These are the activations of a small neural network, seen along a few directions. Each row is one input.
In each table, some parts of the input vary, and every possible input appears once, in random order.
Descriptions start from the smaller parts, as in this example, which fits no table here: values(2) and (point or ring(9) or (line(6) and ring(8))).
Shared parts are said once, and a part with two or three values counts as separate values.
In the rows, zero is written as 128.

Other details of the inputs vary at random and push rows far along two fixed directions, the same in every table; ignore that.
To show where, the next rows are all for the same input, with only those details redrawn:
[105 126  94 156 117 132 117 134 112 122 124]
[104 127 100 157 126 141 121 130 111 122 122]
[132 131 104  90 121  82 145 127 122 108 130]
[142 132 114  85 132  94 144 121 114 104 137]
[107 127 100 157 125 139 119 129 110 122 124]
[139 138 149 104 172 157 140  98  92 101 138]
[ 72 123  77 209 108 154 102 145 116 137 112]
[ 98 122  67 137  85  74 128 151 137 127 116]

Rows:
r1: [ 89 127 112 174 123 178 105 160 130 128 123]
r2: [ 98 118 113 147 124 143 109 142 105 119 121]
r3: [172 138 193 107 184 147 153  85 118 127 131]
r4: [114 137 136 185 130 163 104 158 130 141 127]
r5: [157 118 138 125 140 128 151 131 134 104 138]
r6: [138 147 172  96 164 165 127 101 124 135 124]
r7: [131 124 151  86 158 165 127 107 102 106 137]
r8: [109 121 124 183 121 171 106 164 117 123 123]
r9: [ 81 129 106 202  79 149  93 157 161 154 130]
r10: [140 132 115  89 135 101 142 117 114 105 134]
r11: [158 138 124  81 123 117 145 119 143 104 154]
r12: [140 153 121  92 123  85 141 124 152 144 118]
r13: [ 90 129 101 175 133 171 110 124 112 129 121]
r14: [ 90 110  86 129  80 101 112 143 136 127 127]
r15: [144 127 173  94 142 152 120  80 102 120 134]
r16: [111 134 138 152 100 140 106 122 142 150 121]
r17: [159 135 158 111 165 143 133  93  92 122 121]
r18: [ 98  90 120 191 128 156  94 132 118 156 106]
r19: [162 139 147 120 151 151 139 132 112 104 140]
r20: [164 111 159 112 174 139 134  84 107 130 130]
r21: [156 126 145  80 122  63 154 143 160 118 145]
r22: [100 152 113 188 134 172 112 146 149 149 125]
r23: [ 87  94 121 191 124 157 112 139 109 125 114]
r24: [141  96 110  70  92  22 146 138 145 127 108]
r25: [144 149  95  82  89  28 146 143 163 140 118]
r26: [123 119 160 155 141 140 122 125 130 147 116]
r27: [136 126 132  84  95 100 140 136 149 103 147]
r28: [150 151 152 141 153 146 138 130 132 127 136]
r29: [132 125  91  79  83  49 140 175 155 109 130]
r30: [ 94 130  81 148  75  99 109 178 178 151 117]
r31: [131 119 110 146 124 148 162 141  86 183 156]
r32: [145 116  94 101  90  21 144 142 179 154 117]
r33: [158 149 151 105 164 160 141 121 112 101 145]
r34: [101 142 128 190 108 169 106 117 143 159 116]
r35: [113 102  92 157  94  79 129 132 140 146 102]
r36: [150 138 181 115 152 137 135 119 116 134 119]
r37: [156 144 161 100 145 167 143  99 124  99 156]
r38: [123 115  86  62  80  41 131 139 155 135 108]
r39: [134 130  63  77  71  50 149 161 179 115 129]
r40: [131 126  85  78  96  62 138 119 150 134 114]
r41: [140 147 144  81 133  99 131 128 139 138 122]
r42: [128 129 160  89 172 162 131 105  93 102 138]
r43: [120 145  98 146 106 125 121 150 169 141 131]
r44: [133 151 131 146 131 157 123 122 147 137 146]
r45: [108 144 125 151 128 147 113 152 147 141 128]
r46: [124 107 118 187 136 167 117 144 136 130 135]
r47: [108 131 110 179 131 161 102 120 106 146 107]
r48: [150 141 187 119 170 155 142 126 123 119 140]
r49: [152 114 160 111 169 146 152  95 101 103 139]
r50: [132 123 172  94 150 164 130  86  98  98 152]
r51: [142 134 150  96 162 165 138  80 103 103 151]
r52: [141 124 157  92 150 153 117  87 105 124 129]
r53: [139 109 120 104 105  51 132 141 161 150 121]
r54: [158 115 179 104 166 159 146 126 114  97 143]
r55: [151 107 158 110 180 148 143  92 104 108 147]
r56: [126 121 128 196 143 162 113 139 150 151 136]
r57: [ 73 107  95 206 103 149  95 159 108 134 107]
r58: [101 109 111 178 114 173 134 161  78 191 146]
r59: [148 147 167 130 155 129 146 107 126 138 122]
r60: [142 114 143  96 127  88 137 123 115 124 115]
r61: [135 140 112  93  95  57 125 151 150 140 114]
r62: [106 127 117 200 120 166 126 155 129 125 118]
r63: [140 119 133  99 112  89 152 157 137 104 129]
r64: [147 131 155 112 170 151 142 101  89 101 138]
r65: [147 110 111  90  99  34 142 160 179 133 140]
r66: [144 131 106  71 104  72 140 102 142 127 126]
r67: [155 129 170 114 172 146 147  86  96 119 120]
r68: [131 128 124 107 146 156 133 105 115 112 133]
r69: [143  97 170 101 178 150 134 104  97 105 144]
r70: [146 131 164  93 163 149 121 106  91 122 121]
r71: [112 138 103 154 124 154 125 146 138 123 128]
r72: [107 141  84 132  83  83 125 144 172 159 104]
r73: [ 95 126 113 191 103 168 100 105 123 149 110]
r74: [150 127 103  99  94  32 160 152 181 129 134]
r75: [ 88 144  82 215  99 142 100 170 157 155 119]
r76: [115 132 128 165 113 125 107 148 129 153 108]
r77: [107 143 128 179 129 166 101 157 133 143 127]
r78: [160 103 141  87 135 101 139 147 138 106 148]
r79: [144 127 130  79 117 121 132 134 140 105 147]
r80: [ 98 120 108 145 118 136 103 132 118 146 103]
r81: [147 146 174  98 151 156 123  97 123 136 134]
r82: [122 142 131 190 131 158 110 132 124 155 110]
r83: [143 143 102  86  75  45 149 139 186 128 145]
r84: [158 150 178 127 174 155 153 115 128 119 142]
r85: [140 134 159  89 161 180 132 124 120 102 142]
r86: [147 121 130  93 131  85 158 119 115 102 135]
r87: [ 71  99  94 205  94 135 105 161 116 133 108]
r88: [160 142 156  78 177 149 138  84 102 120 125]
r89: [102 144 119 190 118 171 102 120 140 164 118]
r90: [145 144 157 110 141 152 121 122 139 128 149]
r91: [139 130 143 107 134 152 133  89 109 105 147]
r92: [ 96 115 119 191 118 157  93 139 103 146  96]
What is each input in this table made of?
Answer: values(2) and (point or (ring(5) and line(9)))
The inputs of r55 and r69 match in every part but the values(2) part. If r47 is changed in the same way as r55 into r69, which row does it become?
Answer: r70
The inputs of r17 and r92 match in every part but the values(2) part. If r67 is changed in the same way as r17 into r92, which row does it become?
Answer: r60
The inputs of r8 and r19 match in every part but the values(2) part. If r15 is changed in the same way as r8 into r19, which row does it become?
Answer: r73
Which other rows does r45 become when the values(2) part takes its other values? List them by row number.
Answer: r22
A walk changes only the line(9) part. It starts at r55 and steps to r49. List the rest of the walk in order.
Answer: r86, r64, r10, r13, r68, r51, r91
Which other rows does r26 become when the ring(5) part takes its other values? List them by row number.
Answer: r21, r23, r24, r54

Rows:
r93: [122 113 120 159 126 124 123 130 122 141 114]
r94: [114 127 113 135 112 135 124 142 134 127 134]
r95: [118 119 122 144 115 120 123 132 122 142 115]
r96: [141 142 152 118 143 140 127 112 132 140 133]
r97: [118 134 116 147 115 143 119 141 136 134 132]
r98: [124 120 124 115 140 132 127 111 106 114 123]
r99: [125 126  67  83  58   9 143 145 173 129 121]
r100: [126 127 129 135 124 116 125 131 127 142 119]
r101: [117 109 113 156 125 132 129 141 117 121 127]
r102: [110 118 103 137 116 125 121 131 115 115 124]
r103: [114 139 113 143 114 143 116 131 139 133 122]
r104: [115 110 116 152 124 132 128 138 122 129 122]
r105: [112 126 116 151 121 136 124 145 127 129 128]
r106: [142 118 139 131 141 125 137 120 115 124 128]
r107: [135 127 129 132 134 134 138 141 129 112 144]
r108: [147 133 141  96 141 129 146 130 120 104 145]
r109: [115 112 110 122 115 119 126 132 121 127 126]
r110: [124 131 133 131 124 137 123 119 132 143 127]
r111: [151 137 148 114 143 134 141 127 137 125 136]
r112: [150 131 151 117 147 122 140 113 130 133 131]
r113: [146 134 141 129 142 133 135 129 135 130 133]
r114: [137 123 138 143 139 126 129 126 127 137 121]
r115: [119 132 120 128 130 141 123 123 123 115 132]
r116: [138 127 143 107 147 125 137 125 114 119 131]
r117: [145 121 141  92 146 119 145 124 104 107 136]
r118: [147 135 145 117 148 131 142 133 134 116 142]
r119: [119 121 108 130 113 114 123 119 120 125 119]
r120: [130 125 130 117 138 128 125 104 109 127 117]
r121: [108 112 110 144 121 133 117 133 114 132 121]
r122: [115 134 120 151 121 137 123 149 136 131 130]
r123: [123 125 125 159 120 130 126 132 141 146 121]
r124: [131 142 128 118 126 118 126 115 141 135 123]
r125: [132 123 151 116 133 136 117 125 134 118 129]
r126: [136 140 143 125 133 121 131 127 138 143 126]
r127: [128 137 125 160 124 135 123 146 151 142 126]
r128: [110 125 112 144 118 141 119 141 128 129 132]
r129: [106 130 107 142 114 145 120 134 131 122 127]
r130: [117 135 118 144 115 143 118 139 140 141 127]
r131: [147 134 148  98 142 122 135 106 126 133 133]
r132: [126 136 130 128 130 143 125 133 133 124 139]
r133: [135 131 128 143 121 109 131 131 151 145 125]
r134: [131 121 135 121 134 118 131 123 113 136 118]
r135: [104 117 106 141 118 138 117 126 116 124 118]
r136: [127 131 119 159 121 137 127 147 142 132 131]
r137: [137 134 142 104 139 135 142 129 123 115 140]
r138: [126 127 129 131 129 127 122 122 124 141 120]
r139: [150 140 144  92 142 128 135 119 130 126 138]
r140: [134 134 140 118 142 139 123 104 116 127 123]
r141: [117 120 135 143 115 125 112 147 142 126 120]
r142: [135 125 126 123 127 124 140 138 136 117 139]
r143: [124 125 123 163 122 129 126 135 137 140 126]
r144: [134 136 130 104 138 137 135 122 119 100 143]
r145: [139 123 142 104 141 123 131 108 109 130 126]
r146: [130 133 138 136 132 132 129 128 126 134 130]
r147: [110 137 111 144 119 141 117 136 136 124 128]
r148: [132 125 140 115 145 143 127 118 113 123 134]
r149: [127 147 128 130 128 142 120 123 142 131 129]
r150: [111 132 117 147 114 135 116 116 135 141 119]
r151: [124 121 125 133 122 117 129 133 117 132 124]
r152: [122 125 125 128 127 134 122 110 115 129 116]
r153: [119 131 126 145 115 123 125 134 136 148 120]
r154: [129 112 120 138 118 108 132 128 130 138 119]
r155: [126 111 125 136 137 125 133 129 116 124 125]
r156: [147 113  95  45  92   7 160 145 144 113 126]
r157: [136 119 132 126 140 122 136 133 125 122 129]
r158: [145 128 141 113 147 131 143 127 125 113 141]
r159: [125 140 122 130 125 144 123 125 132 121 133]
r160: [115 129 120 150 116 134 118 130 132 142 129]
r161: [133 122 137 116 134 132 128 113 113 133 123]
r162: [140 142 149 119 140 148 133 127 129 130 134]
r163: [124 120 125 132 124 129 125 121 115 130 125]
r164: [133 141 131 119 136 139 125 115 130 124 128]
r165: [141 119 155 127 139 131 125 131 139 115 129]
r166: [142 135 151 111 144 123 137 114 123 135 128]
r167: [118 117 121 127 122 123 131 135 117 126 124]
r168: [120 132 114 129 116 113 122 115 136 138 119]
r169: [119 135 120 152 118 139 123 147 135 134 129]
r170: [140 141 149 120 144 143 131 127 127 131 134]
r171: [127 131 125 120 127 139 131 135 124 114 145]
r172: [125 116 119 113 126 121 131 131 113 115 135]
r173: [142 147 149 116 141 149 127 122 137 132 139]
r174: [121 142 126 153 121 137 119 147 145 144 125]
r175: [125 128 127 119 139 136 123 114 115 117 126]
r176: [133 129 150 105 136 132 118 117 133 107 128]
What is each input in this table made of?
Answer: line(4) and (point or (values(4) and ring(5)))
The inputs of r161 and r154 match in every part but the line(4) part. If r173 is changed in the same way as r161 into r154, which row does it become?
Answer: r127
The inputs of r100 and r138 match in every part but the line(4) part. If r151 is changed in the same way as r100 into r138, which row does it become?
Answer: r163
Which other rows does r120 become when the values(4) part takes its other values? List them by row number.
Answer: r119, r140, r152
A walk changes only the line(4) part. It starts at r164 and steps to r139. List the rest of the walk in order.
Answer: r170, r113
Which other rows does r170 become when the values(4) part takes its other values? List them by row number.
Answer: r162, r169, r174
Which other rows does r153 become when the line(4) part takes its other values? List them by row number.
Answer: r110, r123, r150
Which other rows does r114 become when the ring(5) part takes its other values? List them by row number.
Answer: r118, r127, r133, r157
